These are the activations of a small network on made-up records, seen along a few directions, one row for each record.
Records have a field called NOZ. Each example row is followed by its value.
Other fields move the rows too, some of them a lot.
(in the rows, 500 means zero)
Random noise pushes rows far along 8 fixed directions. That doesn't count. These rows show it; they differ only by the noise:
[604 381 295 123 259 448 466 506 338 198 281 532 505 592 244 829 656 373
 349 384 655 736 547 237 580 552]
[382 636 645 538 658 591 384 322 460 498 492 350 418 475 618 273 532 655
 790 490 590 621 670 340 479 470]
[547 571 732 209 468 470 529 583 559 433 638 326 782 593 687 303 410 343
 158 665 417 467 517 698 406 284]
[544 581 625 363 642 459 453 388 504 475 545 351 629 489 705 350 536 546
 474 554 461 426 401 502 455 397]
[516 509 469 531 559 449 515 488 549 501 594 538 511 476 591 522 543 556
 444 537 443 382 347 584 482 553]
[727 417 356 463 589 477 777 434 350 658 150 330 633 293 272 652 543 504
 429 448 842 786 371 367 359 713]
[335 504 545 517 280 584 504 652 572 368 641 618 405 635 422 493 445 425
 424 560 479 616 741 584 527 472]
[602 537 602 373 460 484 461 505 525 559 629 309 670 491 780 345 400 482
 108 631 535 474 644 738 378 553]
[525 393 409 854 372 515 602 505 644 628 583 673 422 442 585 531 460 615
 365 568 465 401 469 678 518 578]
[384 509 629 838 615 537 752 468 673 574 611 610 436 457 543 347 461 635
 700 575 376 441 327 609 477 395]

[509 459 501 514 515 463 495 332 531 356 419 591 407 539 531 520 540 568
 702 421 358 425 424 335 605 350] -> param
[544 419 672 554 439 501 608 316 615 378 463 548 520 572 672 318 435 552
 581 500 262 410 473 470 606 131] -> bavi
[509 326 486 488 396 427 734 348 522 201 606 563 322 546 634 574 549 708
 434 409 426 581 485 567 513 661] -> moguv
[295 625 500 362 434 527 367 812 532 410 711 630 460 664 328 572 456 261
 460 563 399 456 603 617 512 495] -> dazi
[313 557 507 447 580 527 658 686 452 431 567 512 404 519 222 591 540 468
 630 487 619 735 495 477 415 664] -> ropan
[749 369 376 527 340 457 417 368 475 596 348 460 637 419 639 566 555 550
 206 523 611 437 461 447 544 462] -> zofu
[448 508 534 691 277 608 368 654 629 645 548 634 540 575 506 402 338 332
 395 597 395 381 723 665 579 326] -> sufu
[490 447 594 530 364 548 713 606 581 486 372 581 583 567 286 483 378 316
 502 543 441 603 524 484 521 226] -> param
[374 582 621 668 593 562 430 430 590 525 642 488 377 502 694 300 434 649
 658 518 414 459 657 584 480 539] -> vikap
[688 433 423 480 517 410 509 383 513 543 447 469 618 425 650 550 566 568
 318 522 499 377 297 516 497 502] -> ropan
[501 536 404 432 550 507 452 488 410 486 397 493 441 480 370 587 516 454
 624 418 571 564 551 403 499 631] -> bavi
[543 362 484 554 226 496 430 368 586 323 494 650 447 596 632 520 545 567
 404 497 385 427 558 421 663 286] -> zofu
[601 478 380 449 490 465 480 641 451 651 510 421 599 425 481 615 478 454
 223 521 634 519 509 658 395 774] -> moguv
[716 460 746 558 769 444 796 162 552 609 362 246 687 357 831 175 377 661
 562 500 397 436 321 561 396 321] -> sufu
[440 555 513 486 479 533 361 568 485 541 512 500 559 522 448 482 569 458
 528 536 549 496 481 436 536 407] -> vikap
[494 534 617 495 510 562 592 516 468 607 430 369 589 475 438 375 435 438
 494 552 631 658 593 467 437 402] -> dazi

Which value of NOZ does each new row have?
[451 422 677 495 422 547 852 534 535 393 599 396 456 527 542 369 348 563
 365 523 530 777 722 709 361 617] -> moguv
[356 473 374 420 422 413 402 631 530 249 725 742 343 627 426 740 658 512
 501 464 353 362 331 495 605 563] -> zofu
[457 554 295 551 608 469 280 463 449 506 461 631 399 461 402 687 711 571
 731 431 526 379 291 298 594 587] -> ropan
[652 377 498 672 360 448 730 638 694 663 595 599 642 473 617 495 281 399
  79 628 328 304 428 913 429 500] -> param
[452 420 481 587 440 465 651 539 575 412 603 635 440 527 469 570 543 556
 483 503 421 473 351 574 526 511] -> vikap
[507 394 581 448 342 516 760 515 547 333 429 564 559 577 369 512 509 441
 450 530 463 654 438 448 534 265] -> ropan
[396 542 472 200 436 491 436 649 386 307 576 448 472 598 350 625 582 415
 401 481 626 699 619 440 465 629] -> ropan
[491 436 387 586 415 475 520 488 533 435 594 609 381 501 543 609 545 596
 411 494 497 477 496 568 515 663] -> ropan
